These are the activations of a small neural network, seen along a few directions. Each row is one input.
In each table, some parts of the input vary, and every possible input appears once, in random order.
A made-up example of a description, with smaller parts first: values(2) and (point or line(11) or (line(6) and ring(8))).
Shared parts are said once, and a part with two or three values counts as separate values.
(in the rows, 128 means zero)

Other details of the inputs vary at random and push rows far along two fixed directions, the same in every table; ignore that.

Rows:
row 1: [137 125 122 129 158 199 132 135 109 134 159  62]
row 2: [167 209 120 145  91  68 145 119 236 101 118 252]
row 3: [145 126 116 186 175 162 106 111  57 151 122  74]
row 4: [108 123 146 127  81 120 150 123 145 103 113 142]
row 5: [146 106  92 142 187 180 146 120  78 158 124  94]
row 6: [122 126 155 118 125  99 127 114 151 146 137 166]
row 7: [ 87 119 145  82  76  75 178 114 178 108 125 229]
row 8: [ 90 133 153  97  95  51 152 118 170 133 114 238]
row 9: [130 114 100 168 145 187 128 105  74 117 159  60]
row 10: [137 107  87 139 177 169 104 131 109 112 135  65]
row 11: [124 140 101 131 172 206 143 156  87 141 127  60]
row 12: [126  76  83 116  64 187 114 142 174 208 111 106]
row 13: [139 122 120 167 167 161 101 115  86 151 156  77]
row 14: [141 128 100 154 180 170  75 151  84 125 148  72]
row 15: [165 126  88 116 154 168 112 122  82 123 140  65]
row 16: [159  70 116 155  86 147  81 117 156 229  90 113]
row 17: [145  81 118 130  59 180 107 148 179 198  83  82]
row 18: [120 195 139 145 232  97 149 151  43  49 182  95]
row 19: [101 154 163 137  89 108 126 143 139 125  90 141]
row 20: [154 113  88 144 163 151 130 149  97 128 150  56]
row 21: [109 144 152  96  80  20 142 139 180 113 109 199]
row 22: [110 152 173 123 101 111 125 149 150 131 102 142]
row 23: [132 105 146 107 123 111 155 108 157 129 132 161]
row 24: [159 123  84 126 153 158 122 130  87 126 145  57]
row 25: [ 90 188 192 117 148  84 196 135 100  22 109 164]
row 26: [115 148 173 121 173  85 184 104 100  47 150 168]
row 27: [116 129 163  97  79  47 119 153 168  98 109 229]
row 28: [104 194 164 136 229 137 152 115  49  57 206 112]
row 29: [151 107  92 143 178 183 103 146  89 108 142  67]
row 30: [116  97  92 127  66 174  86 148 169 226 116 112]
row 31: [152  94  85 118  69 146  54 125 166 204  99  99]
row 32: [ 98 144 155 138  83 107 122 129 139 120 119 148]
row 33: [158  77  90 139  69 138  65 161 161 208 116 107]
row 34: [100 112 145  86  93  64 180 112 175 116 109 232]
row 35: [136 123 122  89 106 103 129 115 148 103 108 147]
row 36: [108 129 155 131  96 104 121 113 144 128 146 159]
row 37: [103 113 172  98  65  68 167 105 183  93 126 212]
row 38: [118  85  81 133  68 167  85 126 163 227 132 122]
row 39: [117 165 145 159 220 128 178 100  32  32 165 105]
row 40: [126 144 129 160 157 185 100 139  86 139 161  56]
row 41: [138 116  86 131 173 168 106 121 106 115 133  60]
row 42: [154 102 109 171 164 169 135 105  71 136 113  76]
row 43: [130 109 179  87 105  63 178 107 181 120  90 224]
row 44: [ 94 183 155 108 183  67 132 121 108  46 137 161]
row 45: [120 134 109 180 147 174  99 111  68 134 165  65]
row 46: [103 206 174 130 227 144 152 137  55  55 191 102]
row 47: [146  85 118 114  71 186 111 150 188 208  90  86]
row 48: [126 109 154  86  77  60 147 148 174  81 104 224]
row 49: [ 79 205 173 105 173  98 170 156  98  74 127 170]
row 50: [142  71 110 132  54 179 103 134 179 193 112  89]
row 51: [162  96  85 114  63 143  58 128 155 209 105 101]
row 52: [108 127 130 119 126  88  96 133 159 114 114 155]
row 53: [217 133  39 174  79 185 109 120 232 186 114 134]
row 54: [104 160 173 101 168 103 187 107 112  50 173 168]
row 55: [143  76  89 139  96 155  92 126 151 244  89 130]
row 56: [138 167 136 131 226 122 166 151  39  26 178 104]
row 57: [150 147  91 141 164 152  94 136  72 141 154  55]
row 58: [128 180 126 128 228 108 179 136  49  32 172  84]
row 59: [143 100 153 126 123 104 156 107 139 128  98 162]
row 60: [120 129 188  99 108  50 150 112 175 137  96 230]
row 61: [138  74  98 167  63 144  77 110 153 214 104 107]
row 62: [ 96 161 199  85  84  70 147 149 192 123  94 204]
Description of these inputs: values(2) and (point or ring(10) or (line(4) and line(5))).
- Changing only the values(2) part turns row 7 into row 38. The same change can be made to row 23. Which row results? => row 6
- Changing only the values(2) part turns row 59 into row 16. The same change can be made to row 39. Which row results? => row 61
- Start at row 59 and move only the line(5) part, one step at a time. The first step leads to row 26. Which rows follow, in order? => row 37, row 50, row 17
- Which other rows does row 14 become when the ring(10) part takes its other values? List them by row number. => row 18, row 21, row 27, row 31, row 33, row 44, row 51, row 52, row 57
- Which other rows does row 49 become when the values(2) part takes its other values? List them by row number. => row 11
- Start at row 45 and move only the line(4) part, one step at a time. The first step leads to row 36. Which rows follow, in order? => row 28, row 38

Rows:
row 63: [118 118 114 147 125 172 103 127 108 178 140  84]
row 64: [153  95  99 159 131 155  93 111 112 153 139  86]
row 65: [115 137 161  77  71  32 166 127 203  66 115 237]
row 66: [120 151 146 131 190  94 143 114  82  77 144 155]
row 67: [128 117 125 145 133 168 105 135 109 186 134  83]
row 68: [115  67 150  84  31  92 117 140 199 177  68 162]
row 69: [131 104 122  85  66  78 130 138 207 142  98 200]
row 70: [173 130  79 168 142 191  89 141 122 183 128  59]
row 71: [149 118 118 144 169 137 109 116  95 137 135 101]
row 72: [ 96 147 155 117 171  97 154 117  72  79 152 140]
row 73: [121 101 140 107  71  62 121 104 182 138  99 204]
row 74: [127 192 137 140 179 109 152 135 103  74 141 153]
row 75: [112 112 126 121 142 155 122 133  89 120 128  75]
row 76: [118 175 159 149 170 108 143 112  98  70 157 148]
row 77: [133 167 128 130 183  95 152 130  92  66 138 150]
row 78: [119  67 144  97  39  80 115 127 192 196  85 179]
row 79: [154  88 113 108  42  77 112 131 215 175  75 185]
row 80: [132 190 140 148 163 109 153 128 108  58 152 143]
row 81: [126 194 134 139 171 109 151 126 105  66 145 148]
row 82: [114 176 156 141 186 107 142 119  93  86 147 158]
row 83: [142  76  91 159 123 189  88 126  93 187 146  41]
row 84: [123 178 163 138 187 104 143 118  96  85 145 151]
row 85: [114 118 121 134 116 184 105 140 114 159 123  67]
row 86: [111 135 132 145 155 157 120 135  91 155 144 101]
row 87: [112 133 141 140 130 169 123 141 102 120 137  73]
row 88: [148 134  89 138 139 181 104 147 138 163 139  91]
row 89: [146  38 121  99  43 121 182  92 215 172  79 192]
row 90: [163  81  87 157 144 234 160 101 122 177 132  68]
row 91: [ 96 169 171 136 159 111 156 124  85  79 161 138]
row 92: [109 141 155  68  79  32 163 125 199  74 109 241]
row 93: [112 179 153 140 178 108 141 109  95  78 151 152]
row 94: [110  64 146  95  14  94 117 133 201 161  80 159]
row 95: [134  69  92 136 117 198  86 146 107 195 112  39]
row 96: [ 98 145 158 118 180  97 155 126  70  86 148 145]
row 97: [129 190 147 115 182 118 156 142 116  72 153 143]
row 98: [166 110  80 158 124 156 103 127 122 141 133  81]
row 99: [119 191 136 117 173 121 154 133 115  64 159 144]
row 100: [144  90 103 111  34  81 110 122 213 168  81 185]
row 101: [133  96 115 138 105 198  90 150 129 200 109  50]
row 102: [125 187 142 126 165 121 156 135 118  56 165 139]
row 103: [163 110  87 125 143 165 106 141 131 155 134  81]
row 104: [127  95 102 146 112 212  85 151 117 204 115  43]
- What do these inputs look like to the network? => values(2) and (point or (line(4) and line(5)))
- Changing only the values(2) part turns row 93 into row 73. The same change can be made to row 88. Which row results? => row 69
- Which other rows does row 93 become when the line(4) part takes its other values? List them by row number. => row 76, row 82, row 84

Rows:
row 105: [120  98 130 109  81  78 140 111 151 123 106 181]
row 106: [109 114 144 103  67  93 146 131 167 120 121 168]
row 107: [106 126 159 110  75  93 127 119 177 125 119 166]
row 108: [113 121 160 100  95  82 116 141 163 144 114 181]
row 109: [153 102  92 161 124 213 110 137 109 194 125  47]
row 110: [116 166 149 135 158 138 142 125  93 106 132 118]
row 111: [118 145 147 134 152 138 152 127 106  90 158 108]
row 112: [118 161 157 137 156 138 135 120 101  97 141 112]
row 113: [104 150 143 137 151 119 119 134  84  98 156 116]
row 114: [112 163 154 147 161 128 131 134  84 114 134 125]
row 115: [ 96 132 152 117  90  85 128 136 160 152 104 185]
row 116: [112 123 146  99  84  80 127 133 167 124  92 162]
row 117: [148  60  93 140  49 171  88 123 198 206 107 105]
row 118: [142 126 135 125 178 116 144 115  91  99 137 121]
row 119: [162  87  84 170 136 201 103 112 100 199 125  60]
row 120: [113 149 142 135 165 110 120 143  86  99 130 110]
row 121: [142  61  83 125  37 161  94 141 175 209  96  97]
row 122: [160  90  88 136 136 207  99 145 117 191 140  45]
row 123: [123 123 146 117  86 106 151 123 171 129  94 186]
row 124: [149  59  89 126  49 155  95 144 183 211  85  91]
row 125: [133 126 126 133 172 112 145 116  87  92 130 117]
row 126: [130 148 145 143 162 146 148 120 107  88 139 122]
row 127: [117 119 160 105  93  73 115 141 161 138 100 172]
row 128: [116 148 135 117 169 140 157 136 101 107 151 121]
row 129: [113 154 134 129 164 140 164 135  98 108 140 120]
row 130: [128 112 152  94  88  88 146 138 172 127 101 166]
row 131: [155 153 113 121  88  87 136 135 197 120 119 187]
row 132: [138 101  83 150 115 199  78 130 108 181 144  38]
row 133: [105 155 142 128 174 125 125 139  91 118 150 128]
row 134: [134 135 146 148 166 130 149 102  93  99 143 125]
row 135: [131  83  92 129  55 166  87 132 184 235  92 107]
row 136: [119 104 136 103 102  87 146 110 164 144 115 192]
row 137: [110 153 131 122 150 126 130 131  87  89 139 110]
row 138: [125 150 154 139 154 143 156 127 103  94 144 112]
row 139: [107 152 155 145 157 123 120 129  96 101 157 114]
row 140: [165 180  95 148 175 131 133 129 130  81 151 139]
row 141: [183 140  52 167 136 193  67 135 139 182 143  57]
row 142: [138 128 135 120 180 124 145 115  93 105 150 130]
row 143: [165  88  79 140 144 211  92 138 121 185 136  55]
row 144: [139 106  83 140 138 205  84 135 115 201 138  50]
row 145: [121 123 155  92  90  84 126 132 170 130  99 166]
row 146: [114 158 162 150 159 128 124 129  92 105 143 119]
row 147: [118  99 136 112  79  81 140 106 158 124 121 181]
row 148: [163 138 106 130  99  74 129 110 188 125 119 200]
row 149: [116 116 135  98  98 103 146 128 178 132 110 190]
row 150: [138 138 134 120 175 132 143 132 105  87 132 118]
row 151: [122 140 119 127 156 134 143 130  93  79 137 120]
row 152: [121 100 149 120  85  85 141 101 169 127 122 179]
row 153: [122 154 145 110 170 132 131 133 101 103 148 117]
row 154: [117 151 125 133 172 144 157 128 103 101 136 130]
row 155: [124 109 134 105  90  88 141 132 173 114  90 172]
row 156: [121 139 127 138 176 127 157 110  89 113 140 133]
row 157: [106 150 136 134 153 116 119 140  78  97 141 117]
row 158: [119 140 125 130 154 137 143 125 100  80 152 120]
row 159: [149 190 112 155 171 112 108 139 115  99 154 135]
- Changing only one part turns row 134 into row 112. The same change can be made to row 148. Which row results? => row 141
- What do these inputs look like to the network? => line(5) and (point or ring(10))
- Which other rows agree with row 130 in the line(5) part? List them by row number. => row 106, row 109, row 111, row 121, row 122, row 124, row 128, row 129, row 131, row 138
- Which other rows agree with row 115 in the line(5) part? List them by row number. => row 108, row 113, row 114, row 120, row 127, row 133, row 139, row 146, row 157, row 159
- Which other rows does row 126 become when the ring(10) part takes its other values? List them by row number. => row 117, row 123, row 143, row 149, row 150, row 151, row 154, row 155, row 158
- Which other rows does row 145 become when the ring(10) part takes its other values? List them by row number. => row 107, row 110, row 112, row 116, row 132, row 135, row 137, row 144, row 153
